These are the activations of a small neural network, seen along a few directions. Each row is one input.
Each table varies a few parts of the input and shows all the possible inputs, shuffled.
A made-up example of a description, with smaller parts first: one of 6 places along a line, together with either a single point or one of 9 places around a ring or (one of 2 separate values, together with one of 5 places around a ring).
Shared parts are said once, and a part with two or three values counts as separate values.

Other details of the inputs vary at random and push rows far along two fixed directions, the same in every table; ignore that.

A family of inputs:
r1: [ 22.8  51.6 -29.4 -15.2   7.7   2.4  23.0  36.6  20.5 -42.7   6.3  -3.2
 -14.6   9.2 -16.7]
r2: [ 42.1 -40.1  10.0  -8.3 -42.8   8.1  16.4  15.0  26.5  31.6  32.2 -16.1
  -1.2 -22.0  31.2]
r3: [ -8.2 -30.2  15.5   6.1   1.9  -1.9  -8.8 -33.6  18.1  27.7   9.6 -10.1
  14.7  -2.8   6.8]
r4: [ -8.0 -22.1  14.2  24.5 -28.7  -2.3 -11.2  -1.2  20.1  -2.1   2.8  -8.2
  15.5  -4.7  15.9]
r5: [ 44.6 -30.3  16.3  32.8 -40.0   0.0   4.2  27.2  45.0  15.5  14.6 -20.8
  -3.1 -21.9  26.8]
r6: [-45.6 -23.4   9.3  13.6   7.0  -8.7  -3.7 -36.9 -26.7   8.8 -18.6  26.5
  18.0   4.9  13.1]
r7: [ 42.9  36.2 -15.2 -15.1  22.7  -9.6  20.4  30.4  -3.7 -22.8  -7.7  -4.1
 -17.1  10.7   5.7]
r8: [-28.0  42.9 -25.1   8.7  42.5   0.4  -2.9   6.8 -19.1 -33.0 -26.1  25.8
 -12.4  19.7 -31.7]
r9: [ -2.1  27.9 -18.7  -8.2  27.3 -15.2   7.1  24.2  -1.7 -27.7  -3.3  15.0
   5.3  31.3  -4.6]
r10: [ 23.6  52.7 -18.0 -52.8  13.1   2.7  19.4  37.6 -14.3 -26.9   7.7 -10.5
 -21.3  11.3 -29.1]
r11: [-51.6 -14.5  14.5  14.5   0.3  -2.0 -17.7 -43.4 -30.4  -4.0 -25.0  15.9
  17.9   4.6   8.7]
r12: [-22.4  32.3 -18.4 -18.2  49.1  -0.6 -19.5   0.0 -52.8 -16.9 -24.4  18.4
  -7.0  25.7 -17.3]
r13: [-47.7 -22.0   0.4  29.7  -8.2   3.7  -4.1 -27.3   2.8   7.1  -9.7  32.3
  11.7  -5.8  -6.3]
r14: [-70.6 -27.5  11.4  -1.9   7.9   3.8 -14.7 -36.6 -44.5  24.4 -15.3  30.6
  11.8  -2.9 -21.9]
r15: [ 22.5 -25.3  12.8   4.2 -26.6  10.3   4.4   8.3  -1.0  28.1   9.2 -10.1
 -15.8 -33.3  -8.0]
r16: [-21.3 -26.8  14.7   1.9 -25.4  10.6 -22.2 -24.2 -14.9  14.4   2.7  -2.5
  12.2 -11.3  13.5]
r17: [ 44.2 -18.8  21.1   2.8 -34.7   3.0  -0.3  -9.0  50.7  22.9  32.6 -44.7
   2.6 -22.4  19.6]
r18: [ 62.8  37.4 -15.5 -19.1  26.9  -4.8  10.5  26.3  25.3  -4.4  12.4 -34.1
 -17.2   9.5  -5.5]
Each input here is: one of 3 separate values, together with either a single point or one of 5 places along a line.
The inputs of r6 and r7 match in every part but the choice among 3 separate values. If r3 is changed in the same way as r6 into r7, which row does it become? -> r18
Change only the place on the line of 5 in r14. List by row number the other rows that result. -> r2, r6, r9, r13
Change only the choice among 3 separate values in r14. List by row number the other rows that result. -> r10, r15

A family of inputs:
r19: [ 82.4 -23.9  -0.2  22.5 -63.4   8.6  33.9  53.4  65.8   8.1  35.2 -17.5
 -13.3 -31.2  39.1]
r20: [ 38.3  -1.0  -2.6 -11.4  -0.8  -5.1   4.0  14.0  18.1  -1.6  13.3 -14.8
   5.3   8.0  29.7]
r21: [-50.1 -32.3  25.0  11.0 -14.0  24.2 -34.5 -50.9 -24.3  30.7  -5.2  -3.9
   6.5 -25.2 -31.8]
r22: [  3.9  29.5 -21.0 -36.9  40.6  -5.0   6.3   6.1 -16.6  -1.7  -5.7   3.9
 -17.8   1.3 -32.8]
r23: [ 73.4 -18.4   2.5  28.4 -47.0   7.3  33.8  40.7  83.8  13.6  27.0 -26.1
 -16.6 -38.3  16.4]
r24: [-21.5 -55.1  24.9  -1.6 -34.1   5.7  -2.9 -20.6 -16.8  42.5   5.5   7.0
   4.7 -19.3   7.8]
r25: [-33.1 -42.7  17.9  13.8 -12.1 -15.4 -15.0 -33.4  -0.7  23.2   0.1   6.5
  31.1  -0.2  26.4]
r26: [ -6.4 -15.7  18.4  23.0   2.7  -7.7 -23.0 -25.4  -3.7  15.3 -11.9 -13.6
  13.3  -2.9  18.5]
r27: [-21.9 -19.4  17.7   3.5   8.4   7.2 -22.1 -25.1 -39.6  18.7 -18.2   3.8
  -8.0 -12.8 -11.6]
r28: [  5.5  30.2 -27.7  -7.1   0.2  -2.9  26.5  28.3   2.5 -46.6  -0.2  17.4
  -9.6  21.8  -3.2]
r29: [-16.1  35.0 -13.2  20.0  32.1  -6.1  -5.9  13.6 -16.0 -30.3 -31.3  15.7
  -4.4  12.8 -15.6]
r30: [ 44.3  30.4 -16.3 -56.6  -8.9   4.4  37.9  38.6 -12.9 -10.6  22.3  -7.4
 -19.0   4.2  -5.0]
r31: [-16.3  57.6 -18.7   2.0  27.9   5.0  -4.4  19.2   6.8 -40.0 -14.3   4.1
 -13.2  20.5 -34.4]
r32: [  0.2  52.5 -15.6 -16.8  38.9  -5.0 -13.4  -2.0  -0.8 -26.7   2.3 -18.6
   2.7  28.8 -23.9]
r33: [-22.8 -46.4  17.5  38.5 -35.2  -0.7   3.6  -3.8  16.7   8.8   0.2  20.3
  16.2 -15.6  15.2]
r34: [ -6.3  18.4 -11.7 -36.4  24.6   3.7  -2.7   7.8 -45.0  -4.5  -8.3  17.5
 -13.0  13.7 -12.1]
r35: [  6.8  38.6 -12.6  -9.6  49.6  -9.5  -1.1  -8.1   1.6 -10.7  -2.2  -5.2
   3.4  30.6 -10.7]
r36: [-60.2 -37.5  15.5  13.5  -9.8  -8.7 -21.1 -52.3 -18.8  11.8  -8.7  10.9
  31.5   3.6  28.0]
Describe the family of inputs behind these rows. -> one of 3 separate values, together with one of 6 places along a line
The inputs of r19 and r23 match in every part but the place on the line of 6. If r20 is changed in the same way as r19 into r23, which row does it become? -> r35
Change only the place on the line of 6 in r30. List by row number the other rows that result. -> r21, r22, r24, r27, r34
